Each row below is a small network's average activation on inputs in which a field has the value named, seen along a few directions.
Related values have similar rows: they may be neighbours, one step apart, or belong to one group.
(in the rows, 500 means zero)
Random noise pushes rows far along 5 fixed directions. That doesn't count. These rows show it; they differ only by the noise:
[626 405 499 704 491 593 246 359 175 517 695 538 564 689 535 368 464 780
 391 475]
[665 484 586 461 565 500 753 650 714 489 639 649 440 429 437 441 536 298
 520 573]
[714 438 367 546 460 407 564 533 477 490 584 660 474 594 373 584 482 323
 438 613]
[345 583 444 369 528 568 367 341 695 430 144 328 600 341 605 368 374 532
 408 421]
[680 437 355 647 450 419 393 469 380 481 552 581 560 636 435 467 509 532
 369 567]
[469 562 842 447 623 744 554 491 609 483 651 433 392 428 662 319 398 577
 614 358]
[496 424 718 438 631 794 499 389 422 552 703 569 499 431 574 323 412 640
 514 446]


TAFIS, 15 values:
taz: [400 615 239 336 377 489 320 316 506 492 205 376 440 484 501 704 324 345
 616 545]
gemef: [562 502 538 526 534 493 604 608 704 508 612 552 511 293 472 189 706 647
 542 553]
tav: [339 532 659 563 590 520 417 536 563 454 392 366 511 513 654 373 483 681
 400 304]
pudi: [587 477 462 682 502 461 508 566 313 598 693 528 626 546 496 339 691 823
 494 568]
mig: [543 624 649 532 493 505 429 495 472 509 661 419 377 534 575 442 504 589
 710 426]
puv: [468 473 512 449 541 515 578 563 439 601 617 572 614 426 472 453 635 583
 607 618]
tebek: [567 337 621 724 529 558 437 585 249 502 840 573 559 611 504 372 681 698
 323 491]
gukub: [314 576 574 446 578 539 558 623 790 450 207 394 652 307 544 397 598 496
 402 437]
rida: [384 394 133 540 409 337 332 394 216 549 244 472 707 637 405 728 558 482
 315 602]
bimas: [388 484 627 586 520 391 614 606 521 476 486 413 485 498 586 501 576 585
 517 442]
nagod: [624 497 748 549 539 513 701 770 780 506 717 680 595 312 476 110 835 619
 427 468]
vor: [724 532 505 698 417 439 460 649 401 443 716 537 396 785 394 644 534 420
 540 495]
deka: [488 543 752 465 587 554 728 568 485 563 760 536 320 490 551 462 555 533
 763 521]
lapap: [462 291 424 505 512 525 574 431 181 615 650 678 522 578 418 788 462 437
 473 607]
vasi: [459 394 424 447 471 595 276 258 358 529 427 495 527 499 490 534 322 587
 425 460]
Each value of TAFIS is a pair of two hidden parts, and every pair occurs once (3 first parts, 5 second parts).
Changing only the second part turns gemef into deka. taz has the same second part as gemef; what does that change turn taz into? -> puv
Changing only the second part turns nagod into lapap. vasi has the same second part as nagod; what does that change turn vasi into? -> bimas

MON, 15 values:
lik: [412 558 548 187 603 822 661 429 584 552 488 547 502 297 468 585 423 363
 648 547]
ridud: [573 561 466 576 428 563 249 454 478 480 542 384 590 538 525 261 562 631
 448 494]
depat: [510 438 652 537 505 624 545 451 380 485 648 546 358 625 548 616 342 481
 503 391]
buzis: [482 300 466 503 558 406 758 555 467 644 616 665 584 425 393 463 601 564
 433 702]
vonur: [624 225 335 435 680 644 672 627 531 609 594 861 771 326 246 424 707 444
 301 708]
soz: [564 406 435 466 616 521 696 549 708 613 554 790 729 172 345 154 812 653
 402 660]
lil: [404 412 621 161 676 863 570 444 689 556 501 694 669 146 512 324 480 450
 385 501]
tosa: [621 506 623 431 541 602 510 428 547 546 619 573 459 397 493 314 543 557
 581 477]
zazed: [756 497 488 589 417 274 515 592 541 405 632 606 351 655 404 466 449 454
 489 513]
pepa: [860 383 147 651 290 207 572 564 443 411 502 783 353 798 181 878 487  89
 344 673]
foz: [346 564 648 503 504 597 374 394 141 564 587 310 399 583 718 519 402 812
 711 403]
lapa: [350 235 513 509 681 608 561 433 255 609 543 670 756 388 480 362 602 728
 322 553]
fupen: [411 343 430 440 514 516 626 570 413 607 588 565 610 455 415 663 603 327
 431 610]
puve: [410 624 637 489 456 451 386 327 451 458 422 310 230 627 653 656 191 464
 650 341]
nuka: [309 402 361 333 528 683 452 314 201 621 564 569 591 453 454 748 422 390
 571 613]
Each value of MON is a pair of two hidden parts, and every pair occurs once (3 first parts, 5 second parts).
Changing only the second part turns tosa into ridud. foz has the same second part as tosa; what does that change turn foz into? -> nuka
Changing only the second part turns vonur into puve. fupen has the same second part as vonur; what does that change turn fupen into? -> buzis
